Each row below holds a small network's activations on one input, seen along a few directions.
In each table, some parts of the input vary, and every possible input appears once, in random order.
A made-up example of a description, with smaller parts first: line(6) and (point or line(9) or (values(2) and ring(8))).
Shared parts are said once, and a part with two or three values counts as separate values.
(in the rows, 128 means zero)

Table:
row 1: [117  84 130 117 109 106 168 185 122 108 123]
row 2: [155 154  79 155 125 170 152 118 160 154 144]
row 3: [115  69 112 103 143 110 109 167  96 123 120]
row 4: [142 147 124  63 162 145 115  78 137 143 122]
row 5: [147 181 107 164 108 159 129 115 160 146 133]
row 6: [136 140  75 157 140 178 142  93 134 160 126]
row 7: [105  71 150 161 125 116 146 167  92 128 104]
row 8: [102 159 115  58 148 148 132  86 127 122 132]
row 9: [ 97  70 126 119 125 115 159 160  99 115 106]
row 10: [107 203 135  88 119 131 154 119 135 106 139]
row 11: [150  83 123 139 123 115  89 196 116 118 135]
row 12: [161 122 166 177 136  73 108  55 191 129 165]
row 13: [161 160 128  61 148 137 123 104 162 138 139]
row 14: [112 189 140 143 117 149 136  88 110 141 116]
row 15: [121 173 121  57 132 140 141 112 152 116 150]
row 16: [131 203 144 141 102 140 147 116 135 135 135]
row 17: [135  82 117 102 128 102 117 191 118 116 136]
row 18: [124  86 153 157 109 107 154 192 115 121 122]
row 19: [131  70 119 141 138 123  81 171  94 125 119]
row 20: [143 110 164 180 150  82  99  30 166 135 147]
row 21: [140  87 159 164 106 104 109 187 114 110 123]
row 22: [ 89 188 129  88 134 140 144  93 110 112 120]
row 23: [128 167 102 168 123 168 119  89 135 153 115]
row 24: [122  73 156 168 121 113 101 162  91 117 104]
What do these inputs look like to the network? -> values(2) and (point or ring(5) or line(6))
The inputs of row 22 and row 10 match in every part but the values(2) part. If row 3 is changed in the same way as row 22 into row 10, which row does it become? -> row 17
Which other rows does row 9 become when the values(2) part takes its other values? List them by row number. -> row 1
Start at row 4 and move only the line(6) part, one step at a time. The first step leads to row 8. Which rows follow, in order? -> row 22, row 14, row 23, row 6

Table:
row 25: [171 153 111 179 126 158 113 108 154 159 140]
row 26: [ 95 103 102  94 135 164 143 174  86 120 100]
row 27: [135 139 136 126 144 109  94  72 165 121 156]
row 28: [124 119 161 182  95 118 118 175  98 126 117]
row 29: [122 140 116 173 126 140 132  75 149 132 135]
row 30: [ 98 167  92  82 131 179 147 109 116 139 105]
row 31: [113 104 132  91 127 106 164 174 115 114 133]
row 32: [136 170 134  56 132 117 141 110 161 110 149]
row 33: [130  80 140 133 138  83  90 134 138 107 139]
row 34: [167 126 134 121 153 126  93  81 174 144 149]
row 35: [112  91 172 146 128  89 128 139 100 122 118]
row 36: [138 167 112 185 116 143 115 100 145 137 146]
row 37: [118  80 119 180 119 114 127 137 122 119 118]
row 38: [124 133 120 128  96 137 154 211 115 117 131]
row 39: [165  92 115 184 114 132 108 168 128 150 123]
row 40: [114 173 117 105 114 150 181 116 150 126 127]
row 41: [157 125 121 147 150 133 121  77 154 159 145]
row 42: [123  90 185 119 128  81  96 142 118 105 128]
row 43: [117 197  87  96 124 184 129 137 111 142 113]
row 44: [113 130  97 107 124 169 124 203  79 123 110]
row 45: [119 170 124  81 130 125 172 108 144 129 143]
row 46: [155 127 114 169 135 156 130  83 158 154 130]
row 47: [121 101 121  48 147 131 107 165  94 102 121]
row 48: [124 164 110  36 144 146 110 101 125 123 126]
row 49: [108  91 166 169 109 114 138 146 103 119 105]
row 50: [163  69 139 128 144 100  89 140 149 133 132]
row 51: [133 161 175 113 138 100 104  73 148 116 135]
row 52: [134 194 152 177 108 138 127 105 130 135 122]
row 53: [103 102 108  72 150 138 135 165  78 121 113]
row 54: [153  69 124 154 143 105 117 137 130 148 125]
row 55: [120  80 126 159 137  89 119 131 119 122 132]
row 56: [124 138 123 151 142 117 123  69 145 136 151]
row 57: [132 104 116 191 106 116 109 163 117 125 130]
row 58: [107 105 125 114 109 132 173 182 120 113 120]
row 59: [105 164  99  59 145 155 139 101 108 142 121]
row 60: [132 204 111 119 105 154 163 145 146 131 136]
row 61: [121 161 164 140 137 110 136  71 129 133 127]
row 62: [129 104 144  65 127  99 134 175 132  95 142]
row 63: [151  69 118 175 127 130 125 143 132 144 112]
row 64: [117 163 157 164 119 134 147  77 134 129 112]
What do these inputs look like to the network? -> values(2) and line(4) and line(5)
The inputs of row 51 and row 64 match in every part but the line(4) part. If row 42 is changed in the same way as row 51 into row 64, which row does it become? -> row 49
Start at row 50 and move only the line(5) part, one step at a time. The first step leads to row 33. Which rows follow, in order? -> row 42, row 62, row 47
Which other rows does row 43 become when the line(5) part takes its other values? List them by row number. -> row 25, row 36, row 52, row 60
Start at row 25 and move only the line(4) part, one step at a time. The first step leads to row 46. Which rows follow, in order? -> row 41, row 34

Table:
row 65: [146 176  78 117 147 180 127  71 156 161 137]
row 66: [ 86  78 152  67 129  95 138 191  80  90 114]
row 67: [139  47  97 148 133 133 112 189 102 135 114]
row 68: [151  36 180 180 140  51  86 129 137 118 141]
row 69: [140 195 101  53 145 162 132  89 155 137 145]
row 70: [155 160 158 148 147 101 101  14 191 136 156]
row 71: [100 209 136  42 142 142 155  69 133 119 128]
row 72: [116  93 151 186  90 114 152 211 101 112 115]
row 73: [124  60 129 193 111 126 118 192  89 132 102]
row 74: [129 192 106 164 125 169 133  76 137 151 127]
row 75: [128  67 117  81 132 111 116 211 105 108 124]
row 76: [122 222 130 157  98 152 167  96 149 138 133]
What do these inputs look like to the network? -> values(2) and (point or line(5))
The inputs of row 74 and row 73 match in every part but the values(2) part. If row 65 is changed in the same way as row 74 into row 73, which row does it become? -> row 67
Which other rows does row 66 become when the values(2) part takes its other values? List them by row number. -> row 71

Table:
row 77: [ 85 209 105 100  99 179 189 166 100 116 115]
row 78: [ 84 197 123  18 126 133 173 121 113 101 129]
row 79: [111  64 167 180 130  78 174 109 127 127 125]
row 80: [128  96 165 118 103  86 130 235  97 105 122]
row 81: [103  53 115 147 157 140  63 136  51 137  86]
row 82: [144  91 176 174 100  72 105 190 128  99 147]
row 83: [113 176  72   4 154 164 148 114 125 125 132]
row 84: [177  65 124 164 124 103  75 186 139 125 153]
row 85: [145 189 183 135 133  94 100  28 178 121 156]
row 86: [141 185  68 182 108 206 147 118 136 174 120]
row 87: [137 163 116  25 180 132 110  49 165 135 152]
row 88: [129  56 108  66 135 143 131 202 109 116 107]
row 89: [110 206 121 192  84 174 174 126 122 149 114]
row 90: [160  69 113 107 129 117 100 233 105 131 128]
row 91: [ 76  83 167 158 132 110  93 141  43 111  82]
row 92: [117  79 152 199 109  76 136 140 143 107 138]
row 93: [147  53  99 189 133 107 107 133 156 133 141]
row 94: [174 168 133 124 158 123  75  20 193 146 159]
row 95: [108 184 166  38 152 102 135  56 151 110 150]
row 96: [ 99  84 160  78 109 112 160 206 100  89 103]
row 97: [115 188  51  87 125 212 163 160 112 141 120]
row 98: [148 199 164 215 108 134 133  56 163 147 130]
row 99: [179 177 112 206 132 164 106  47 177 173 134]
row 100: [142  37 114 168 154 109 145 101 139 154 129]
What do these inputs look like to the network? -> values(2) and (point or line(5) or ring(6))
The inputs of row 97 and row 77 match in every part but the values(2) part. If row 99 is changed in the same way as row 97 into row 77, which row does it become? -> row 98
Which other rows does row 84 become when the line(5) part takes its other values? List them by row number. -> row 88, row 90, row 93, row 100

Table:
row 101: [109  88 149 131 114 119 132 186 100 110 117]
row 102: [143 182 131 130 147 132 124  49 173 141 150]
row 103: [138 161 134 187 102 137 153 119 147 140 129]
row 104: [153 155 150 152 141 109 103  28 179 147 152]
row 105: [132 101 122  81 134 118 118 159 129 111 127]
row 106: [103 168 136  72 118 126 147 154 107 109 126]
row 107: [116  84 102  86 132 131 140 191 102 122 125]
row 108: [119  36 162 196 118  74 113 170 102 110 115]
row 109: [104 206  95  64 135 180 157  90 124 139 114]
row 110: [129 193 115  99 139 158 139  68 145 132 139]
row 111: [141  41 141 150 134 100 105 188  99 125 115]
row 112: [148 121  99 188 122 153 106 133 130 151 126]
What do these inputs look like to the network? -> values(2) or line(4) or line(6)
Start at row 104 and move only the line(4) part, one step at a time. The first step leads to row 102. Which rows follow, in order? -> row 110, row 109
